These are the activations of a small neural network, seen along a few directions. Each row is one input.
In each table, some parts of the input vary, and every possible input appears once, in random order.
Descriptions start from the smaller parts, as in this example, which fits no table here: one of 6 places along a line, together with either a single point or one of 9 places along a line or (one of 3 separate values, together with one of 5 places around a ring).
Shared parts are said once, and a part with two or three values counts as separate values.

Other details of the inputs vary at random and push rows far along three fixed directions, the same in every table; ignore that.

Table:
r1: [  5  -8  -9  49 -11 -20 -24  -6 -44  49  65 -49 -33]
r2: [  1  74  20   2   5  11  -3  32  36  33  43 -13  23]
r3: [-12   4 -20  58  14 -27 -38   3 -22  27  60 -40 -25]
r4: [  3  69  27 -11  38  16   0  -6  31  22  48 -13  19]
r5: [-15  47  11 -19  11  31  25  11  50  -6 -17  26  33]
r6: [ -8  37  19 -46   2  18  39  -2  33 -13 -28  37  42]
r7: [ -3 -47 -14   8  -7   6  11 -21 -11 -10 -26  -4 -18]
r8: [-34  -7 -24  60  -9 -34 -11  11 -29  50  70 -29  -3]
r9: [ 47  45  32 -52 -26  26  22 -73 -12   5 -21  40  -1]
r10: [-33 -13 -19  47  19 -12  -5  56  28  12  26 -67  -9]
r11: [ -5  82  13  12  -6  10  -8 -13  -9  42  57  14   9]
r12: [  9  36  30 -66   9  34  25  -2  18 -16 -27  30  24]
r13: [ 39 -14  -6  14 -33 -27 -12 -40 -25  -7  -4  26 -19]
r14: [-29 -37 -14  -1  22  17   9  50  45 -39 -56 -24   4]
r15: [ -2  76  16   5  34  10  -9  10  38  18  49 -21  20]
r16: [ 18  53  12 -11  11  12  -1 -47 -10  35  53  28  15]
r17: [ -3 -35   0  -7  10  19  -9  20  -3 -15 -31 -16  -9]
r18: [-18  44  17 -30  17  25  33  30  62 -22 -31  17  33]
r19: [ 10 -47  -7 -16 -22  -8  26 -18  -6 -14 -31   8 -13]
r20: [-21  61   6   5   9  13  15   4  24  45  52   6  42]
r21: [-30 -32  -6  -2  22   9 -16  63  17 -39 -47 -32  -9]
r22: [ 12 -15 -13  23 -19 -24 -20 -35 -40  -9   3  29 -24]
r23: [  9 -54  -7 -27 -10  13   0   1 -24 -27 -50  19 -11]
r24: [ 41  76  17 -15 -44   9  11 -76 -34  27  23  58   0]
r25: [-13 -37 -11  12 -10 -21  11  33  12   1 -10 -16   9]
r26: [ -7  -5 -13  59  14 -28 -35 -16 -39  43  77 -40 -31]
r27: [ -6 -62   0 -16  37  12 -10  34  24 -54 -63 -10  -2]
r28: [-15  43  24 -38  28  15   3  11  29 -15  -5  32  45]
r29: [-39  62  10   5  23  17  14  29  47  14  25  -2  28]
r30: [-10 -20 -14  28  -8 -11 -22  31 -24  24  25 -15   5]
r31: [-11  73  13   8  14  25  -9  31  28  32  44  -5  28]
r32: [ 24 -33  -8   1 -12 -23  -6 -37 -42  -2   8  15 -23]
r33: [ 22   8   4 -33 -30   6  37 -71 -25   1 -11  46  -5]
r34: [ 30 -26 -17   4 -36   1 -11 -46 -50  -8 -32  21 -32]
r35: [-20  45  14 -40  19  36  31  -6  46 -29 -43  21  21]
r36: [  2 -48  -6 -19 -16  -1  -3 -13 -44 -20 -33  18 -22]
r37: [-19  66  21   0  27  25  -7   8   9  39  56 -27  11]
r38: [ 36 -26  -8  10 -22 -31  -9 -47 -42  18  26   9 -26]
r39: [-25 -27 -13  33  27 -17 -29  61  12   6  29 -31  18]
r40: [ 51 -32  -1   2 -30 -23  -6 -77 -45  -1  -9  18 -36]
r41: [  9 -18 -15  25 -32 -22  10  -9  -3   6  -4   1 -17]
r42: [ -5 -34  -6   7   8 -24 -14  30  -3 -17  -5  -4   9]
r43: [  2 -34 -11  13   5  -6 -19  19   4 -32 -27  12  -3]
r44: [ 28 -35  -6  -1 -25 -32  -8 -23 -26 -10 -14  23  -3]
r45: [-24 -37  -2 -12   3  -2  -9  47  -6 -26 -37   1  11]
r46: [-30 -44  -3  -8  15  11  16  14  14 -35 -45 -15  -8]
r47: [-12  -8 -12  51  29 -26 -34  62  31  15  46 -75  -8]
r48: [ 14 -47 -21  -2 -34  -4  18 -57 -44  -1 -17  31 -22]
r49: [  5 -35   4 -18  -2  -1   0  31   2  -8 -20 -16  -6]
r50: [ -6 -33  -4   1  16 -10 -12  49  26 -47 -38  -4   2]
r51: [ -7 -41   2 -13  -1  -8  -4  61  15 -22 -39 -14  14]
r52: [ 24 -35  -4 -18 -23  -1  -2   0  -5 -33 -61  -1 -21]
r53: [  3  36  18 -59  -9  31  44 -65  -2 -12 -26  63  16]
r54: [ 14 -13 -15  52 -30 -28   0 -45 -34  54  61 -36 -35]
r55: [ 21  61  15 -26  15  27   2 -39  19  -5  -4  33  18]
r56: [ 10 -32 -12   5  -6 -21 -14 -41 -50   0  11  19 -25]
r57: [ -2  44  24 -36  12  32  37 -24  35  -4 -10  10  19]
r58: [ 24 -13 -12  13 -31 -11 -11 -30 -42   2  -9  -2 -32]
r59: [-21 -43  -5 -11  18   7  16  65  63 -49 -69 -37   3]
r60: [-28 -12  -8  37  11 -21 -23  76  -1  28  46 -52  10]
Each input here is: one of 3 separate values, together with one of 4 places along a line, together with one of 5 places around a ring.
Changing only the place on the line of 4 turns r9 into r17. The same change can be made to r41. Which row results?
Answer: r5
Changing only the place on the line of 4 turns r37 into r1. The same change can be made to r21. Which row results?
Answer: r58
Change only the choice among 3 separate values in r43. List by row number the other rows that result.
Answer: r5, r31
Start at r7 and move only the place on the ring of 5, one step at a time. The first step leads to r14. Which rows follow, in order?
Answer: r5, r20, r48
Change only the choice among 3 separate values in r23. List by row number the other rows that result.
Answer: r16, r48
Change only the place on the ring of 5 in r44. List by row number the other rows that result.
Answer: r13, r38, r40, r47

Table:
r61: [ -9 -48  -6  -8   1  -6  13 -14 -22 -16 -23  -7 -17]
r62: [  4 -25  -7 -12  -3  10  22 -18   7 -12 -23  14  -2]
r63: [ 21 -38  -1  -9   0  -6 -21  33   3 -37 -42   7  -1]
r64: [-35 -20 -29  62 -23 -23   5  54  10  32  26 -57 -12]
r65: [-32   9  -2  19  20 -15  -3  42  19  15  38 -14  19]
r66: [  1 -47  -5 -20  -1  12  16 -17 -13 -17 -37   5  -7]
r67: [-11  46  12  -8  14  14 -15  23   2  17  30   0  18]
r68: [ 1 55 13  0 14 -8 -7  5 25  8 28  8 26]
r69: [-16  -2  -8  42  21 -14 -42  72  10   6  30 -44  -2]
r70: [ -2  44  19 -32  19  35   9 -13  14   1  -6   1   5]
r71: [ 27  54  17 -19  -1  22   7 -52 -10  39  40   6   1]
r72: [-31 -42 -21  20  12   2   5  30  11 -14 -14 -26 -14]
r73: [-14  51  17 -18  35  33   9  14  57 -15 -13  -8  20]
r74: [-20  41  19 -17  15   5   6   5   4  19  34  14  31]
r75: [ -1 -40 -23  34 -52 -36  20  -2 -17  11  -8 -15 -23]
r76: [ 30  59   2  20 -15 -10 -12 -47 -15  44  59  23  13]
r77: [ 26  33   3   8 -18  -7 -18 -31 -41  47  59  14   2]
r78: [-12 -18   0 -18  -9   9   3  -8 -25 -15 -29  35   8]
r79: [-33 -58 -32  49   0 -25 -20  47 -15  -1   7 -21 -13]
r80: [ 13  67  21  -1  12  -5 -17  11  13  19  48   0  18]
r81: [ -8  42  28 -44  41  27  20  18  72 -37 -35  -1  29]
r82: [ 45  10   6 -13 -29  10   0 -82 -36 -10 -28  34 -35]
r83: [-10 -32  13 -56  12  25  16  25  17 -46 -71  38  32]
r84: [  6 -33  -7 -12 -14  -4   8 -11  -9 -19 -33  40   8]
r85: [-13 -24 -26  58 -34 -29   8  33   2  43  36 -47  -9]
r86: [  2   4  13 -28  29  26  11  21  57 -34 -43  -5  19]
r87: [  9 -26 -17  16 -26 -21  14 -57 -37   8  11  13 -29]
r88: [ 28  -3 -13   8 -34 -15 -11 -55 -41 -12 -22  46 -15]
r89: [  4   1  14  -3  23   1  -9  22  27 -16  -6 -31 -11]
r90: [ 14 -11  15 -46   3  12  14 -24  -2 -30 -45  12 -10]
r91: [  5 -31 -18  12 -28  -3   6 -65 -63  10  -2  13 -34]
r92: [  9 -64 -12  28  11 -11 -25  38   5 -15 -14 -51 -31]
r93: [  3  46  16  -9   6  -6 -12   3 -10  27  48   3  14]
Describe the family of inputs behind these rows.
Answer: one of 3 separate values, together with either a single point or (one of 2 separate values, together with one of 5 places around a ring)
Change only the place on the ring of 5 in r63. List by row number the other rows that result.
Answer: r76, r77, r83, r84
Change only the choice among 3 separate values in r76. List by row number the other rows that result.
Answer: r68, r88

Table:
r94: [ -8 -22  -6  20  -4  -1  14  28  21  10   1 -31  -2]
r95: [-22  24  -4   4  21  22  10  12  23  16  26  -5  21]
r96: [ -3  45  15   2   1   6  -2  31  22   7  16 -12  15]
r97: [ -8 -59  -9   2 -12 -14  23  11   3 -24 -41 -13 -19]
r98: [-13 -55  -3  -5  11   8 -11  22 -10 -33 -45 -23 -18]
r99: [  6 -13  -4  16  -4 -12  -4 -50 -35  12  22  -9 -24]
r100: [ -5  19  28 -41  23  16 -10  51  13  -3   5   3  34]
r101: [-16 -13  -9  39   3 -14  11  28  21  29  38 -45  -6]
r102: [ 39 -31   6 -28 -27  -4 -13 -26 -51  -3 -21  44  -2]
r103: [-19  65   9  13  20  15 -14  15   9  28  53   3  16]
r104: [ 12  -4  -9   8 -36 -29   4 -49 -33   0  -4  39  -8]
r105: [-16  -2   3 -36  12  20  30 -16  12 -30 -35  30  13]
r106: [-16   8  -2 -14  10  29  12   8   9  -3 -11  11  15]
r107: [ 14   7   3  15   3 -23 -20  -4 -26  43  71  -3  10]
r108: [ 16  -8   0  -2 -42  -9  24 -51 -34  11  -7  17 -26]
r109: [  5 -22 -10  29 -13 -14 -16  35  -1  -2  -6 -21  -9]
r110: [-13  54  15   4   0  16  18  16  20  39  40 -25  13]
r111: [ -1  22  11  -4   3  -7  10  13  26 -11  -2  -1  11]
r112: [  6  45  19 -17  34  23  -9   5  36  -8  -1   6  24]
r113: [  8  52  16  -9  10  27   6  -7  22  35  31 -18   4]
r114: [-19 -52  -5  18  25 -33 -27  69  -9   4  31 -42   4]
r115: [-13  16   0 -13  -2   7  33  -6  24   8  -3  14  27]
r116: [ 28  25  12 -36   9  21   4  -9  32 -27 -33  18  12]
r117: [ -4  23  11 -30  -2  18   7  21  31 -22 -43  33  32]
r118: [-42 -37 -23  38  29  -7  -4  49  17   7  29 -43   1]
r119: [ 16   1  -5  25   7 -15 -21 -29 -16   8  24  -2 -13]
r120: [-10 -26  -7  17  -6   3   9  39  13   8  -9 -32  -6]
r121: [  8  23  20 -37  18  25  -7  -1  11 -35 -42  21   9]
r122: [ 34   9  -1 -10 -13 -13   0 -50 -19 -11  -6  18 -19]
r123: [  1 -13  -7  -2  -4 -10   0 -29 -18 -22 -18  36 -10]
r124: [ 31   1  -3  -7 -20 -13  -9 -40 -30 -10  -9  11 -26]
r125: [ 38  -9 -10   6 -16 -17  -7 -45 -20  -6  -3  11 -22]
r126: [-14  -7  -9  -5  -7   7  23  12  19   3 -15   4  21]
r127: [  6  18  18 -34  27  12   3 -11  21 -39 -37  21  12]
r128: [-10 -33 -14  14   7   2 -19  30  -4 -22 -26   8  -7]
r129: [-27  41   4  -5  -1  14  18  21  15  28  22  -9  27]
r130: [  9 -38   0  -2   6 -12 -22  33 -12   2  10  -6  11]
r131: [  7  12  15 -33  17  31  18   4  44 -12 -25  -6   8]
r132: [  4  31  17 -21  19  29   7 -21  20   1   0   3  15]
r133: [-27 -47 -16  -3 -13 -11  17  22  -7 -16 -37  -5  -3]
r134: [-11 -12  -8 -12  -7  16  11 -11 -20 -11 -18  17  -4]
r135: [-22 -39 -18  32  21 -16 -18  37  10 -15   2 -12  -6]
r136: [-22 -36 -24  48  17 -15 -29  46   4   2  21 -25  -8]
r137: [ -4 -26  -8  24 -14 -27 -11  26  -9 -10  -4 -20 -17]
r138: [ -5 -46  -2 -11   4   9  -1  29   7 -25 -41 -30 -23]
r139: [ 12  54  21 -23  14  24  21 -32  35  21  24   0  10]
r140: [  4  31  10   4  25  15 -23  15  13   4   9  -9   8]
r141: [  7 -20 -17  24 -28 -30  -4 -24 -19   3   0  23  -5]
r142: [ 38  16 -12  29 -24 -14 -25 -36 -39  32  37  -8 -27]
r143: [  2  12  20 -37  24  28  17 -23  28 -24 -30  14  15]
r144: [  8  15  24 -38   5   0  -6   4 -15   4  12  22  19]
r145: [-45 -10 -17  38  20  -6  -9  40  -4  26  52 -45  -6]
r146: [ -2  15  22 -39  24  41   8   3  27 -22 -39   6  17]
r147: [ 22 -25 -10  22 -26 -26  -1 -19 -13  -7  -6   7 -15]
r148: [ 25 -22 -12  -2 -43 -15   3 -44 -25 -16 -36  51  -4]
r149: [ -6  23  10 -27   7  14   5 -14   2 -24 -24  43   7]
r150: [ 24  17  -6  14 -14 -10 -21 -17 -27  15  25 -13 -22]
r151: [ -4  76  20  -4  23  15  14 -18  31  46  68 -27   7]
r152: [ 10 -11  -6  -8 -40 -21   2 -39 -35 -15 -30  44  -9]
r153: [  4  39  -5  30 -33 -19 -14 -25 -35  42  50  12  -2]
r154: [ -6   6 -19  30 -31 -27  17 -43 -37  45  46   2  -8]
r155: [ 31   5  -3   9 -32 -11   2 -31 -10   1  -3  20  -5]
r156: [-12 -46  -8   9   6  -8  -6  24   0  -7  -9 -44 -32]
r157: [-17 -56  -2  -7  16   1  -7  16  -6 -35 -43 -23 -19]
r158: [-13 -32   1  -4  29  -4 -21  38   8 -41 -39 -17  -9]
r159: [  2  19 -14  22 -35  -4  11 -32 -31  49  35   8   3]
Changing only one part turns r111 into r155. The same change can be made to r104. Which row results?
Answer: r148
Changing only one part turns r123 into r149. The same change can be made to r114. Which row results?
Answer: r144
Describe the family of inputs behind these rows.
Answer: one of 6 places around a ring, together with either a single point or (one of 2 separate values, together with one of 5 places around a ring)
List by row number the other rows that have the place on the ring of 6 in common with r107.
Answer: r101, r115, r118, r119, r125, r135, r139, r141, r143, r147
Start at r99 and move only the place on the ring of 5, one step at a time. The first step leads to r151. Which rows follow, in order?
Answer: r97, r154, r105
Change only the choice among 2 separate values in r138. List by row number the other rows that result.
Answer: r150
Change only the place on the ring of 6 in r158. List by row number the other rows that result.
Answer: r112, r119, r121, r127, r140
List by row number the other rows that have the place on the ring of 6 in common with r146.
Answer: r102, r106, r109, r113, r117, r120, r128, r140, r142, r159
